A small network was shown many inputs. Here are its activations along a few directions, one row for each input.
Each table varies a few parts of the input and shows all the possible inputs, shuffled.
A made-up example of a description, with smaller parts first: one of 4 places along a line, together with either a single point or one of 9 places around a ring or (one of 3 separate values, together with one of 8 places around a ring).
Shared parts are said once, and a part with two or three values counts as separate values.

Other details of the inputs shift rows strongly along two fixed directions, in all tables alike. That doesn't count.

Rows:
r1: [-49  28   7 -37 -42  24 -10  -8 -54 -17  -5  16]
r2: [-17  21  43 -13  31 -13  26  26  -1 -40   7 -22]
r3: [ 52 -28 -17  21  30 -34  -2   2  46  18 -24 -41]
r4: [ 16  -9 -47  24 -39   9 -16 -25  13  19  -3  52]
r5: [-18  17  30 -14  12  -5  30  32  -6 -38  11 -16]
r6: [ 38 -18  36   7  62 -39  18  43  37  -8 -19 -84]
r7: [ 24 -12 -28  21 -16   3 -19 -28  17  29  -1  44]
r8: [-26  23  34 -17  -4  19  12  21 -22 -24  15   7]
r9: [-50   3  39  -9  34  -1  26  24   4 -32  12 -33]
r10: [-38  26   4 -33 -11  20   3  -8 -49 -27   7   1]
r11: [-17  19  33 -13  26 -11  30  24  -7 -38  15 -18]
r12: [ 46 -23 -23  17  30 -30  -9 -14  37  19 -17 -28]
r13: [-39  24   3 -32 -25  24   6   0 -49 -26   2   1]
r14: [ 45 -21 -16  31  16 -13   4   5  39  22   7   0]
r15: [ 15  -7 -27  18 -29   5 -27 -34  11  36  -4  54]
r16: [-26  20  39 -18   2  -2  17  26  -8 -36   0  -6]
r17: [-38  22  17 -33 -25  34  -5  -2 -56 -13   7   6]
r18: [ 54 -28 -11  19  43 -28  -6  -7  40  28 -16 -36]
r19: [ -8   1 -56  14 -82  25 -39 -49 -12  32  -6  93]
r20: [  4   5  23   4  16 -23   2   5  20  -7  -7  -4]
r21: [-40 -16 -66  20 -75  36 -46 -66 -10  44   2  92]
r22: [-20  22  41 -17  21   4  20  21 -12 -28  12  -7]
r23: [ 33 -19 -23  16  -8  -3 -27 -20  14  40 -14   1]
r24: [ 30 -16 -26  12   1  -9 -25 -28  15  38 -15   3]
r25: [ 12 -10 -31  22 -48   8 -29 -20  10  32  -8  55]
r26: [-42  24   6 -32 -33  42  -3  -6 -64 -13  12  15]
r27: [-12  13  37 -10  19  -5  29  45  -3 -33  13 -24]
r28: [ 46 -28 -31  24  13 -16   1   3  24  23  -6 -27]
r29: [ 24 -14 -27  23 -29  12 -22 -21  15  31   0  46]
r30: [ 60 -32 -14  26  42 -26   7   9  39  25  -4 -50]
r31: [-18  17  40 -12  11   1  21  40  -6 -32   7 -16]
r32: [-31  24  35 -20   3   0  12  10 -18 -34   7   6]
r33: [-47  25  11 -33 -43  30 -13   0 -58 -11  -2  15]
r34: [ 10  -7 -31  19 -50  19 -33 -33   3  39  -1  65]
r35: [  4 -35 -30  34   5  -9 -13 -23  45  29  -4  12]
r36: [ 38 -16 -24  26  13 -11   2  -9  31  21   7  14]
r37: [-20  16  45 -14   7  -1  15  38  -7 -31   3 -12]
r38: [-49  31   8 -38 -30  21 -13 -17 -54 -17   1  17]
r39: [ 38 -20 -39  16  16 -18  -1 -19  19  17  -2 -15]
r40: [-53   3  26 -11  21   4  29  19  -6 -30  21 -21]
r41: [ 52 -25 -20  20  38 -22  -3  -9  34  27 -11 -32]
r42: [ 31 -13  22   7  49 -27  18  36  25  -7 -12 -70]
r43: [-39  22  -6 -32 -29  26  10  -2 -54 -25  11   5]
r44: [ 28 -10  14  -1  56 -23  22  18  15  -4   2 -58]
Description of these inputs: one of 4 places along a line, together with either a single point or (one of 2 separate values, together with one of 5 places around a ring).
The inputs of r12 and r39 match in every part but the place on the line of 4. If r6 is changed in the same way as r12 into r39, which row does it become?
Answer: r28
The inputs of r1 and r43 match in every part but the place on the line of 4. If r21 is changed in the same way as r1 into r43, which row does it become?
Answer: r40
Which other rows does r19 become when the place on the line of 4 takes its other values? List them by row number.
Answer: r4, r5, r16

Rows:
r45: [ 43 -15  -8  19   3 -13 -10   7  21  18 -11 -11]
r46: [ -4 -18 -49  11 -21  12 -17 -32  -7  25   0  23]
r47: [  4  -3 -50   4 -25  12 -23 -43 -14  24   0  33]
r48: [ -5   9  44 -17  17  -8   0  27  -5 -15 -15 -39]
r49: [ 15  -6 -46   8 -18   8 -15 -37  -8  19   5  25]
r50: [  6 -21 -46  15 -16   9  -9 -26  -2  19   6  16]
r51: [ 10 -18 -51  17 -16  14  -2 -22  -2  17   7  19]
r52: [ -7  17   9 -17  19   3  20   8 -20 -25  11 -20]
r53: [ 23 -21 -26  20 -10  -1  -6  -3  17  23  -1  -3]
r54: [-12   9  48  -3  36 -32  24  36  26 -32  -5 -32]
r55: [-21 -15 -57   3 -46  29 -30 -51 -22  29  -2  44]
r56: [ 27  -3 -24   3 -12  -3 -18 -24  -1  25 -10  17]
r57: [ 42 -24  22  33  51 -35  12  20  65  11   3 -23]
r58: [ 54 -16  -8  22  14 -16   0  17  29  15 -11 -18]
r59: [  2   1  31  -4  30  -7  29  43   7 -21   5 -50]
r60: [ 22 -17   7  26  26 -38   1   5  57   5 -20 -16]
r61: [-16   3  28 -11  16  -4  12  28  -3 -11  -1 -39]
r62: [ -6  -3 -51  -1 -36  20 -32 -55 -19  26  -4  41]
r63: [-92  53  47 -48 -40  31  19  19 -66 -64  23  35]
r64: [-109   53   57  -51  -40   52    3    1  -78  -43   23   46]
r65: [  6   7  50   1  50 -34  39  53  37 -44   1 -42]
r66: [ 35 -13 -10  15   0 -11 -17   3  18  23 -16  -7]
r67: [-70  57  45 -65 -34  40  12   9 -94 -50  19  18]
r68: [ 43  -4 -24   9  -3  -4  -2 -11   6  17  -4  11]
r69: [ -2 -17 -34  10 -33  14 -25 -25   1  31 -10  19]
r70: [ 19  -4 -23   0 -19   2 -25 -33  -3  26 -15  20]
r71: [ 11   2  66   4  69 -26  39  55  40 -31  12 -47]
r72: [-16   8  54  -3  39 -14  18  30  18 -17   9 -20]
Describe the family of inputs behind these rows.
Answer: one of 4 places along a line, together with either one of 2 separate values or one of 5 places around a ring
The inputs of r51 and r50 match in every part but the place on the line of 4. If r58 is changed in the same way as r51 into r50, which row does it become?
Answer: r45
Which other rows does r72 become when the choice among 2 separate values takes its other values? List them by row number.
Answer: r54
List by row number the other rows that have the place on the line of 4 in common with r60.
Answer: r48, r55, r62, r64, r69, r70
Start at r66 and move only the place on the ring of 5, one step at a time. The first step leads to r56. Which rows follow, in order?
Answer: r47, r46, r61

Rows:
r73: [-123   20  -15  -40  -53   54  -25  -66  -75    2   27   71]
r74: [-21  42  86 -29  27  -6  17  38  -3 -55  -8  -7]
r75: [ 77 -26 -92  33 -40  18 -37 -55  -3  71   7  54]
r76: [  29  -44 -115   46  -29   25  -25  -72   28   42   -2   56]
r77: [-39  25  78 -25  10  -4  11  50  -1 -48 -20 -32]
r78: [-49  46   2 -27 -91  56 -21 -19 -76  -2  30 110]
r79: [-14  39  60 -50  42  11  23  28 -40 -59  -6 -50]
r80: [ 76 -34  26  25  95 -70 -23 -19  81  54 -33 -70]
r81: [-30  11  57 -36  22  24  19  52 -40 -34  -5 -71]
r82: [-24  14  42 -37  15   9  22  51 -50 -26   9 -71]
r83: [-36  16  83 -17   5   9  15  60  -4 -32  -5 -25]
r84: [ 19 -37 -82  64 -41   9 -30 -54  58  40  -3  95]
r85: [-27  23  31 -46  11  -6  23  38 -54 -30   0 -73]
r86: [ 20 -33 -92  57 -47  -7 -27 -61  51  41   0  91]
r87: [ 40 -28 -76  41 -72  -9 -53 -51  36  57 -32  69]
r88: [-43  18  23 -30  42  -8  54  30 -31 -50  32 -58]
r89: [111 -28 -24  27  68 -62  10   4  54  34 -13 -67]
r90: [ 93 -21  10  40  54 -72  -2   7  93  17 -31 -23]
r91: [-47  14  60  -3  32  -9  45  55   8 -44  37 -16]
r92: [ 68 -59 -22  55  83 -29  29  14  90  22   3 -66]
r93: [ 43 -28 -78  42 -74  -9 -45 -40  28  71 -16  67]
r94: [-32  20  73 -21   2  -5  19  63 -13 -27   7 -32]
r95: [-47  17  27 -34  49  -9  49  22 -23 -66  15 -61]
r96: [108 -28 -22  25  72 -62   3  -6  61  19 -31 -67]
r97: [  51  -37 -110   26  -56    3  -49  -64    1   59  -34   28]
r98: [-68  22  90 -53  38 -11  -6  22 -35 -20 -18 -83]
r99: [ 58 -41 -13  59  61 -70  26  20 105  20   4 -28]
r100: [-86  20  -9  -1 -74  67  -4 -17 -44 -16  36 107]
r101: [-53  41  13 -23 -86  68 -24 -21 -65  -7  17 114]
r102: [-49  54  -6 -35 -90  40 -19 -29 -76  -6  21 105]
r103: [-34  20  48 -45  23  13  15  39 -40 -50 -21 -73]
r104: [109 -40  -3  38  73 -30   4  13  69  34 -18 -59]
r105: [-79  21 -48 -26 -69  73   7 -32 -91 -12  53  65]
The inputs of r96 and r97 match in every part but one. If r104 is changed in the same way as r96 into r97, which row does it become?
Answer: r81
Describe the family of inputs behind these rows.
Answer: one of 3 separate values, together with either a single point or (one of 2 separate values, together with one of 5 places around a ring)
Which other rows does r77 become when the choice among 2 separate values takes its other values? List them by row number.
Answer: r103
